Look-ups in named tables: a row name and a column name give one cell, copied from the table.

doba.tsv
	lilez	kuvimu	filu	vusulaz	bepaba	mazimu	defaset	dapo	popese	fip
gur	158	83	136	208	124	130	108	110	69	108
pedaf	169	83	140	223	124	124	108	120	67	106
kisaliv	126	129	112	114	137	95	185	150	81	143
luzavun	114	111	103	107	131	115	161	117	85	133
kimenu	161	133	140	172	132	80	161	179	76	133
luzas	102	168	112	63	115	59	161	176	129	138
muzav	175	90	158	244	106	112	55	127	88	84
sabodet	161	108	158	215	93	98	37	133	115	79
dudibi	120	168	118	85	126	53	185	193	108	146

bepaba of muzav: 106
vusulaz of sabodet: 215
bepaba of kimenu: 132
popese of gur: 69
vusulaz of luzas: 63
dapo of luzavun: 117
dapo of kimenu: 179
bepaba of pedaf: 124
bepaba of luzavun: 131
popese of muzav: 88
filu of sabodet: 158
filu of kimenu: 140
fip of muzav: 84
mazimu of kisaliv: 95
lilez of muzav: 175
kuvimu of luzas: 168

muf.tsv
	daz	zomunif	resed
sene	0.849	-0.804	0.778
suz	-0.438	0.302	-0.036
kedafe	0.411	-0.138	0.438
luset	0.290	0.618	-0.188

suz, resed -> -0.036
luset, zomunif -> 0.618
suz, zomunif -> 0.302
suz, daz -> -0.438
luset, daz -> 0.290
kedafe, daz -> 0.411
luset, resed -> -0.188
kedafe, zomunif -> -0.138
Which row has the largest daz? sene

sozupo
columns: tuluta, zibi, saropo, pizu, dob
forosum: [75, 111, 131, 56, 54]
nekov: [34, 162, 219, 32, 28]
daf: [80, 111, 124, 61, 55]
lisu: [84, 123, 132, 53, 55]
zof: [37, 109, 139, 54, 46]
resa: [37, 120, 163, 45, 28]
kizu: [86, 126, 128, 50, 51]
subogup: [34, 138, 191, 36, 24]

What is the dob of subogup in sozupo?
24
What is the zibi of lisu in sozupo?
123
What is the saropo of nekov in sozupo?
219
What is the tuluta of subogup in sozupo?
34
What is the saropo of resa in sozupo?
163
What is the zibi of subogup in sozupo?
138
What is the pizu of zof in sozupo?
54
What is the pizu of nekov in sozupo?
32
What is the tuluta of lisu in sozupo?
84
What is the zibi of nekov in sozupo?
162
What is the pizu of forosum in sozupo?
56
What is the dob of kizu in sozupo?
51
What is the tuluta of kizu in sozupo?
86
What is the pizu of subogup in sozupo?
36
What is the zibi of forosum in sozupo?
111
What is the dob of nekov in sozupo?
28

Table sokizal
        tiv  kib
gela    856  982
las     711  633
zib     325  404
kodizu  479  779
led      66   68

What is the kib of kodizu in sokizal?
779
What is the tiv of zib in sokizal?
325
What is the kib of gela in sokizal?
982
What is the tiv of led in sokizal?
66
What is the tiv of gela in sokizal?
856
What is the kib of zib in sokizal?
404
What is the tiv of kodizu in sokizal?
479
What is the kib of led in sokizal?
68
What is the kib of las in sokizal?
633
What is the tiv of las in sokizal?
711

bek:
,refumet,nege,tubera,lofoli,pasa
gep,105,106,114,75,167
lom,85,71,156,85,185
vun,195,213,161,86,90
rosole,131,144,193,125,120
lol,153,206,152,134,72
tes,162,124,204,95,122
nosu,170,156,150,60,130
nifa,141,223,174,118,91
pibez,49,142,211,132,140

What is the tubera of tes in bek? 204
What is the refumet of nosu in bek? 170
What is the tubera of pibez in bek? 211
What is the refumet of pibez in bek? 49
What is the lofoli of vun in bek? 86
What is the lofoli of nifa in bek? 118
What is the refumet of lom in bek? 85
What is the refumet of rosole in bek? 131
What is the tubera of lol in bek? 152
What is the nege of vun in bek? 213
What is the refumet of vun in bek? 195
What is the nege of rosole in bek? 144
What is the lofoli of rosole in bek? 125
What is the lofoli of lom in bek? 85
What is the nege of gep in bek? 106

tegagem:
	bez	pozakub	firenus	sudodiz	rika	ludu	kel	luv	lukob	kudoz
naburer	-16.020	-19.353	-4.733	70.939	40.716	62.880	4.048	-75.476	23.695	1.310
nof	5.224	41.214	39.442	-98.210	28.128	-26.189	4.233	27.576	-91.809	-39.179
kun	-28.943	16.520	46.859	84.853	-17.397	40.845	-19.211	-4.882	-34.048	70.661

What is the pozakub of naburer in tegagem? -19.353
What is the sudodiz of naburer in tegagem? 70.939
What is the luv of naburer in tegagem? -75.476
What is the kel of naburer in tegagem? 4.048
What is the firenus of nof in tegagem? 39.442
What is the sudodiz of nof in tegagem? -98.210
What is the luv of nof in tegagem? 27.576
What is the pozakub of kun in tegagem? 16.520
What is the luv of kun in tegagem? -4.882
What is the ludu of kun in tegagem? 40.845
What is the firenus of naburer in tegagem? -4.733
What is the bez of nof in tegagem? 5.224
Which row has the largest ludu? naburer

dig =
columns: nasu, gat, menagib, lebu, voz, sinetuf
vopogug: [-1566, 665, -609, -6864, 3400, -565]
ket: [-1542, 705, 7170, 598, 239, -4525]
bofad: [-1596, -3031, 293, -5825, 289, -9424]
nipomat: [-1856, -2543, -4461, -3648, 2097, -6762]

nasu of vopogug = -1566
nasu of ket = -1542
lebu of bofad = -5825
menagib of ket = 7170
voz of nipomat = 2097
menagib of vopogug = -609
menagib of bofad = 293
nasu of nipomat = -1856
gat of ket = 705
gat of bofad = -3031
voz of vopogug = 3400
gat of nipomat = -2543
nasu of bofad = -1596
sinetuf of nipomat = -6762
lebu of vopogug = -6864

Table kig
fields: lesi, kib, sol, bup, korum, ruveten, furetob, taridus, buguge, durosa
mamibiv: [35666, 34322, 36472, 37967, 28605, 39758, 40246, 6414, 43187, 54612]
perip: [14168, 28107, 28713, 53592, 64286, 36651, 18596, 35194, 48231, 45893]
zoros: [38414, 40131, 57705, 35643, 54917, 42093, 33269, 26524, 21325, 28598]
maf: [18178, 40455, 35786, 22829, 52262, 43325, 48472, 57303, 43819, 32457]
von: [28712, 22729, 47742, 47550, 54367, 26643, 38364, 36136, 52364, 32923]
gegidi: [52524, 44774, 26308, 41840, 47594, 29247, 28330, 33390, 28459, 50178]
lilitid: [31331, 27282, 66988, 42399, 34469, 38017, 28368, 53372, 61056, 46916]
mudof: [48238, 30238, 25986, 40654, 38572, 36402, 44218, 21925, 44494, 46928]
simebe: [19331, 39139, 49552, 45881, 52977, 86018, 46042, 27388, 37942, 41115]
dat: [16602, 36954, 28754, 23519, 38720, 47976, 44820, 23219, 45373, 51483]

lesi of maf = 18178
kib of simebe = 39139
durosa of lilitid = 46916
ruveten of dat = 47976
buguge of perip = 48231
korum of zoros = 54917

